Each row below holds a small network's activations on one input, seen along a few directions.
Each table varies a few parts of the input and shows all the possible inputs, shuffled.
Descriptions start from the smaller parts, as in this example, which fits no table here: one of 2 separate values, together with either a single point or one of 11 places around a ring or (one of 5 places around a ring, together with one of 6 places along a line).
Shared parts are said once, and a part with two or three values counts as separate values.
In the rows, zero is written as 100.

Other details of the inputs vary at random and push rows far along two fixed directions, the same in every table; ignore that.

A family of inputs:
r1: 90	127	82	85	79	146	118	104	96	89	85	103	89	108
r2: 85	93	86	86	81	112	90	98	104	102	99	105	99	92
r3: 106	141	81	139	105	88	105	113	87	102	139	100	97	105
r4: 114	102	132	113	117	72	104	89	97	115	111	89	94	110
r5: 110	155	84	124	85	91	110	117	95	112	130	99	91	120
r6: 106	162	95	144	99	75	104	107	88	104	138	103	98	113
r7: 99	96	112	114	106	77	93	100	90	98	103	104	102	91
r8: 106	103	113	116	126	64	91	100	100	98	103	98	115	98
r9: 115	157	100	129	116	100	123	105	93	100	125	88	96	120
r10: 81	88	68	74	83	142	100	108	104	82	84	107	101	85
r11: 107	59	135	82	107	86	95	86	103	117	78	95	96	97
r12: 87	86	86	87	85	110	95	103	97	97	99	106	93	90
r13: 99	79	118	109	115	59	83	95	99	110	109	95	103	94
r14: 90	89	80	93	79	178	127	110	93	52	106	132	84	115
r15: 103	75	128	84	102	90	91	84	107	121	82	96	102	101
r16: 95	84	82	91	93	112	93	103	101	102	99	105	101	88
r17: 106	70	79	89	89	157	136	94	112	65	87	112	93	100
r18: 90	52	113	69	109	74	74	88	120	107	77	94	112	94
r19: 109	164	80	120	92	90	113	122	99	102	124	96	90	127
r20: 113	69	117	86	120	66	85	101	117	114	82	89	111	100
r21: 102	82	105	107	107	87	88	97	95	98	94	105	111	82
r22: 77	93	90	69	81	157	108	90	97	80	70	103	98	89
r23: 90	58	120	90	108	70	72	84	109	112	90	97	113	85
r24: 99	82	124	103	127	46	76	91	114	112	101	89	113	103
r25: 95	123	74	97	70	128	112	120	87	92	106	108	85	100
r26: 92	86	83	76	75	160	113	101	91	93	75	108	93	85
r27: 112	102	114	108	112	99	106	89	96	109	105	92	101	102
r28: 104	91	131	99	110	83	93	79	104	117	97	91	103	103
r29: 109	155	86	140	117	76	109	117	95	97	139	93	102	115
r30: 114	78	101	92	99	90	92	105	105	113	92	98	103	94
r31: 83	98	97	93	97	104	92	98	97	85	84	107	109	89
r32: 110	101	106	91	108	109	109	101	104	103	86	94	99	105
Each input here is: either one of 2 separate values or (one of 5 places around a ring, together with one of 6 places along a line).
- A walk changes only the place on the line of 6. It starts at r21 and steps to r3. List the rest of the walk in order. => r16, r30, r26, r27
- Which other rows belong to the same alternative as r14? List them by row number. => r17

A family of inputs:
r33: 118	100	117	116	132	57	88	101	104	119	106	83	115	99
r34: 116	115	135	121	114	60	96	86	95	127	113	87	101	107
r35: 103	118	101	127	96	85	102	108	92	93	124	115	97	112
r36: 90	41	130	55	103	91	78	73	119	115	55	88	116	84
r37: 117	117	130	112	124	59	98	104	98	124	102	86	99	117
r38: 130	101	136	131	134	77	124	89	109	107	123	96	97	124
r39: 90	97	97	92	109	101	89	92	108	101	97	91	110	93
r40: 77	109	63	92	79	136	107	112	100	75	105	109	95	101
r41: 104	130	98	128	100	90	105	94	91	108	118	97	99	96
r42: 107	67	102	71	89	107	95	103	104	109	76	101	97	89
r43: 107	111	92	115	110	78	95	103	112	111	127	93	104	115
r44: 100	79	95	80	94	158	124	90	113	70	79	102	95	103
r45: 102	170	68	112	73	141	128	122	80	95	110	99	87	105
r46: 76	60	65	61	74	156	99	114	94	70	68	115	99	72
r47: 65	94	82	59	70	165	105	97	96	81	65	106	94	89
r48: 92	56	115	74	111	81	79	76	120	112	69	90	117	83
r49: 118	88	117	120	111	56	91	91	104	123	119	98	100	99
r50: 96	138	60	112	78	120	114	111	103	98	120	105	91	109
r51: 86	97	65	83	69	148	107	123	93	67	81	123	97	89
r52: 74	97	75	66	64	158	107	107	99	85	83	111	86	100
r53: 90	133	71	108	81	116	108	115	102	77	114	115	95	117
r54: 102	64	131	102	125	69	76	78	102	115	95	91	115	83
r55: 109	123	105	121	124	69	99	113	95	101	111	88	105	104
r56: 109	112	104	100	94	84	100	99	110	117	113	93	97	119
r57: 135	116	106	121	126	102	130	98	103	96	115	95	96	131
r58: 118	116	108	102	106	80	105	115	98	114	111	99	86	117
r59: 115	112	117	118	96	78	102	98	94	119	123	96	90	110
r60: 85	29	138	74	114	81	69	73	107	95	59	109	120	74
r61: 81	64	115	88	109	101	85	83	93	92	84	104	110	76
r62: 94	132	98	111	106	87	98	101	104	87	107	100	106	113
r63: 115	108	128	121	108	65	97	99	94	120	123	97	86	120
r64: 90	157	87	119	79	138	120	108	74	92	116	106	80	109
r65: 89	152	63	130	76	133	124	121	76	77	142	115	83	107
r66: 123	126	106	128	120	54	102	103	103	124	111	85	106	104
r67: 95	156	71	120	85	128	117	126	84	75	104	109	97	106
r68: 108	17	116	64	111	73	75	88	119	118	63	98	113	74
r69: 117	94	118	125	121	56	90	96	100	120	133	95	103	105
r70: 75	46	111	61	110	101	78	81	112	88	65	97	116	77
r71: 81	56	64	60	75	159	96	111	97	81	72	113	101	68
- The inputs of r63 and r58 match in every part but one. If r64 is changed in the same way as r63 into r58, which row does it become? => r37
- What is each input in this table made of? => one of 3 separate values, together with either a single point or (one of 2 separate values, together with one of 6 places along a line)
- A walk changes only the place on the line of 6. It starts at r53 and steps to r40. List the rest of the walk in order. => r43, r50, r56, r52
- Change only the choice among 3 separate values in r68. List by row number the other rows that result. => r49, r50
- Change only the choice among 3 separate values in r51. List by row number the other rows that result. => r35, r53

A family of inputs:
r72: 78	122	92	92	79	124	98	99	87	94	90	101	101	87
r73: 82	112	79	106	88	141	105	100	88	70	105	114	101	89
r74: 99	65	112	78	100	72	75	96	104	125	88	93	104	86
r75: 124	132	112	123	122	28	86	106	110	133	125	82	108	121
r76: 87	59	101	93	95	113	92	89	96	89	91	115	102	77
r77: 93	132	54	117	70	139	117	123	85	74	127	119	86	99
r78: 133	136	129	130	141	47	113	96	114	118	123	81	99	135
r79: 115	54	127	81	108	89	97	90	114	116	87	96	97	108
r80: 71	151	55	93	67	151	114	116	87	80	95	103	98	92
r81: 99	58	98	91	111	83	83	104	114	94	88	107	111	92
r82: 113	57	136	89	111	93	101	81	104	115	83	95	98	98
r83: 112	185	93	151	96	71	112	114	78	121	150	94	84	121
r84: 99	91	111	88	101	130	110	89	96	92	80	102	96	101
r85: 108	62	108	71	102	106	105	94	116	103	77	96	106	107
r86: 87	83	91	96	108	112	93	101	107	78	90	103	109	86
- What is each input in this table made of? => one of 3 separate values, together with one of 5 places around a ring
- The inputs of r84 and r73 match in every part but the choice among 3 separate values. If r79 is changed in the same way as r84 into r73, which row does it become? => r77
- A walk changes only the place on the ring of 5. It starts at r72 and steps to r80. List the rest of the walk in order. => r75, r74, r83
- Change only the choice among 3 separate values in r80. List by row number the other rows that result. => r78, r86

A family of inputs:
r87: 106	10	125	64	110	98	86	78	122	109	64	100	113	79
r88: 113	67	121	94	120	74	92	100	108	104	95	98	102	108
r89: 87	68	107	71	90	123	90	93	93	104	66	101	102	77
r90: 100	62	126	80	112	56	74	90	118	119	83	91	112	100
r91: 76	59	78	52	71	144	91	105	100	86	53	107	103	69
r92: 77	101	84	78	73	147	102	93	92	96	84	103	94	85
r93: 90	94	81	89	77	166	120	95	92	80	87	110	94	84
r94: 81	116	66	80	60	154	108	117	85	88	89	113	87	91
r95: 110	142	113	126	117	58	100	96	103	118	124	84	103	117
r96: 129	118	129	132	137	56	107	100	99	112	123	88	101	120
r97: 95	112	69	99	72	153	124	105	98	84	109	113	85	103
r98: 92	36	123	94	125	38	55	89	105	113	85	100	124	65
r99: 91	179	75	124	80	120	120	116	85	90	126	101	88	116
r100: 72	120	70	113	81	102	84	112	86	83	121	116	103	83
r101: 100	133	80	114	91	121	119	114	96	86	125	106	86	121
r102: 111	134	97	152	125	28	80	107	97	119	147	93	112	99
r103: 125	127	132	139	121	59	112	90	99	113	136	94	93	130
r104: 91	47	120	66	97	83	73	87	112	118	72	97	104	91
r105: 118	74	121	98	128	57	91	98	115	111	92	94	111	105
r106: 86	181	50	147	76	105	107	132	70	81	150	118	91	101
r107: 119	110	104	114	122	68	101	102	112	109	113	91	108	114
r108: 106	101	121	112	118	84	103	93	102	100	112	97	97	116
r109: 108	108	127	110	117	57	89	97	99	114	100	91	105	108
r110: 80	47	116	59	87	120	81	88	97	103	55	105	102	75
r111: 84	131	73	95	76	144	112	112	84	85	90	105	95	87
r112: 115	131	116	128	127	64	105	93	107	107	122	89	105	122
r113: 126	134	106	123	113	54	99	106	104	133	129	84	97	117
r114: 96	32	133	70	114	100	85	82	105	94	64	103	108	86
r115: 100	180	68	136	90	140	138	115	83	81	142	102	82	124
r116: 106	26	130	73	124	73	79	80	124	110	79	93	111	96
r117: 78	106	65	76	70	144	102	108	101	87	85	105	97	88
r118: 133	119	120	134	118	54	110	108	102	116	132	98	91	130
r119: 112	109	110	112	117	65	98	101	113	105	113	97	103	121
r120: 108	101	102	99	109	73	91	101	109	115	100	88	106	100
r121: 108	168	71	128	91	113	125	127	90	85	129	107	88	124
r122: 113	116	121	119	123	70	101	99	101	101	108	96	103	116
r123: 120	46	147	94	126	71	90	80	107	114	82	95	108	95
r124: 128	109	125	130	119	50	105	97	110	120	131	95	93	130
r125: 132	110	114	127	116	68	111	107	103	114	123	97	95	118
r126: 112	95	121	110	111	91	108	84	102	107	111	95	98	109
r127: 87	97	80	87	88	159	116	98	93	77	88	105	97	87
r128: 104	48	132	76	116	51	70	94	116	120	72	91	113	94
r129: 113	122	124	124	126	59	100	93	108	105	118	93	104	123
r130: 74	51	77	52	80	157	95	95	113	75	59	111	106	78
r131: 110	49	143	92	118	80	90	82	104	108	81	100	104	97
r132: 96	101	95	95	98	124	106	101	95	84	83	102	104	92
r133: 52	28	77	57	74	132	65	88	101	79	65	118	118	44
r134: 81	116	63	81	62	153	107	108	93	94	95	105	89	93
r135: 91	92	69	83	84	153	114	108	99	79	91	107	95	91
r136: 109	175	67	127	79	115	122	128	82	104	133	101	84	114
r137: 97	112	67	95	83	150	122	119	91	77	100	111	89	99
r138: 84	107	75	88	85	156	114	100	96	75	82	105	104	86
r139: 91	108	91	92	85	128	104	97	91	105	90	97	97	87
r140: 101	105	108	100	108	86	96	93	103	111	93	90	108	95
r141: 77	130	78	91	66	149	111	104	85	91	98	108	87	96
- What is each input in this table made of? => one of 5 places around a ring, together with either a single point or (one of 2 separate values, together with one of 5 places along a line)
